Each row below holds a small network's activations on one input, seen along a few directions.
Each table varies a few parts of the input and shows all the possible inputs, shuffled.
A made-up example of a description, with smaller parts first: one of 3 separate values, together with either a single point or one of 11 places around a ring or (one of 6 places along a line, together with one of 8 places around a ring).
Shared parts are said once, and a part with two or three values counts as separate values.

Rows:
R1: [  6  -4  19  36 110 -36 -36  47  79  -8  79 -33 -55  32  28 -29  -2]
R2: [ -5  -6  17  41 112 -20 -22  67  67 -10  59 -37 -45  15  40 -58  18]
R3: [ -32   -6  -65  -77 -111  -13   76 -107  -71    8  -73   34   12  -45
  -58   50  -43]
R4: [-28 -29 -29 -46 -79   6  19 -61 -77 -14 -88  63  67 -19 -24  65 -32]
R5: [ 13  15  22  46  92   7 -19  73  75 -11  48 -39 -33   0  39 -71  44]
R6: [ 31  22  25  44  61  21 -30  61  68  -4  62 -36 -36   7  25 -55  65]
R7: [ -23    3  -13  -29  -83    9   11  -29 -114   -4  -89   48   67  -28
  -23   68  -53]
R8: [ 41  14  31  39  49  27 -30  45  71  12  69 -41 -38  58  19 -48  69]
R9: [ 37 -13  47  36  42   2 -34  26  80  28  88 -43 -35  54  25 -41  45]
R10: [-22 -30 -51 -68 -95  -1  44 -96 -53 -10 -80  56  36 -35 -47  54 -33]
R11: [ -18   33   -3  -22  -98   -1   22  -26 -124   13  -75   28   59  -38
  -25   65  -78]
What is each input in this table made of?
> either one of 5 places along a line or one of 6 places along a line
Start at R9 and move only the place on the line of 6, one step at a time. The first step leads to R8. Which rows follow, in order?
> R6, R5, R2, R1

Rows:
R12: [  5  -5  36  47  76 -13 -46  63  44   1  70 -29 -33   3  28 -43  -3]
R13: [ 27  -4  50  40  58  11 -44  59  40   9  57 -34 -16  38  36 -36  32]
R14: [-30 -28 -42 -43 -50   3  31 -48 -50 -28 -80  52  53 -55 -24  30 -22]
R15: [  -6  -24  -24  -46 -105    7   28  -82  -53   21  -51   35   24    0
  -43   51  -39]
R16: [-18  12 -26 -32 -91   4  28 -39 -98   7 -62  33  44 -25 -31  62 -27]
R17: [-11 -22 -31 -41 -79  28  29 -44 -55 -18 -80  56  59 -43 -22  28   5]
R18: [  7   7  -1  27  83 -10 -21  35  72 -13  45 -23 -40  38  19 -32  36]
R19: [-22 -32 -33 -53 -76 -15  32 -86 -48   8 -55  35  16 -12 -38  53 -64]
R20: [-10  41 -17 -34 -84  23  31 -28 -89  -1 -90  33  50 -30 -25  43 -36]
R21: [-23 -23 -29 -47 -75 -29  27 -71 -72  -4 -51  34  30 -26 -29  60 -59]
R22: [ 30  16  15  25  48  17  -8  34  73   3  54 -34 -45  19  12 -46  60]
R23: [  6  12   2  19  69  -6  -5  33  81 -10  54 -35 -50  10  14 -45  32]
R24: [  6  -8  37  38  82 -13 -37  63  48  -5  56 -26 -22  33  33 -36   7]
R25: [  -9  -12  -15  -46 -103   -5   23  -66  -77   11  -47   36   39  -13
  -35   59  -33]
R26: [-28  33 -28 -36 -61   3  39 -32 -81 -17 -91  34  43 -41 -24  44 -64]
R27: [ 23  -2  48  50  50   8 -54  63  35  15  65 -33 -32  11  32 -43  27]
R28: [-35   5 -34 -40 -66 -13  35 -47 -90  -8 -62  32  39 -38 -24  63 -56]
R29: [  5   1   7  23  69 -16   0  38  68   7  56 -41 -52  -3  25 -65  27]
R30: [ 26   7  31  45  62   7 -31  44  59   7  49 -25 -16  47  31 -24  46]
R31: [ 25  10  23  29  44   8  -4  36  62  22  62 -44 -40   4  17 -66  51]
R32: [  6   1  17  41  90 -17 -30  43  66  -3  49 -28 -20  36  29 -23  20]
R33: [ 26  14  15  33  58  18 -23  30  66  -3  51 -27 -31  47  17 -35  60]
What is each input in this table made of?
> one of 2 separate values, together with either a single point or one of 4 places along a line or one of 6 places along a line
Changing only the choice among 2 separate values turns R23 into R22. The same change can be made to R29. Which row results?
> R31

Rows:
R34: [-14  11  -6  -8 -35   7  10   1 -54  -1 -46  19  38 -33  -8  22 -19]
R35: [  9  -2  21  41  88   0 -38  58  62 -14  54 -20 -24  31  41 -28  45]
R36: [-12  32 -14 -11 -34  13  16  -1 -56 -13 -52  18  33 -17 -12  25 -18]
R37: [  9  14   4  27  65 -17  -2  35  61   1  50 -40 -54  -4  19 -46  18]
R38: [-11  -9  -3  -7 -40  -3  -1   1 -57  -1 -31  21  25 -32  -6  29 -35]
R39: [ -7 -26 -17 -27 -46   8  21 -34 -13   2 -17  22  12 -18 -13  11  -1]
R40: [-16   5  -7 -17 -23 -21   8 -24 -49   0 -34  15  24   0  -9  43 -55]
R41: [ 22  24  25  26  35  -5  -8  37  39  12  68 -47 -40   9  10 -41  25]
R42: [ -6 -11 -17 -24 -39  12  23 -40 -16   3 -35  16  18 -17 -18   2  16]
R43: [-20  -4  -5 -13 -36 -14   3 -12 -53  -4 -26  22  24 -16 -14  35 -47]
R44: [ 27  -8  37  43  57  13 -44  50  49   6  53 -20  -9  50  30 -25  40]
R45: [  4  -2  10  26  90  -4 -22  47  78 -17  42 -22 -41   4  31 -46  20]
R46: [ -9 -28 -20 -28 -40  -8  15 -51 -11   3 -14  20   4  -2 -24  16 -13]
R47: [ -1  11 -27 -30 -42  18  26 -37 -13  -8 -40  13  11  -4 -23  12  18]
R48: [-11 -16 -19 -37 -26 -14  26 -59  -8   4 -20  13   6  15 -24  24 -18]
R49: [ 34   7  38  37  27  16 -33  30  41  25  51 -31 -28  33  19 -35  25]
What is each input in this table made of?
> either one of 6 places around a ring or (one of 2 separate values, together with one of 5 places along a line)
Start at R44 and move only the place on the ring of 6, one step at a time. The first step leads to R35. Which rows follow, in order?
> R45, R37, R41, R49
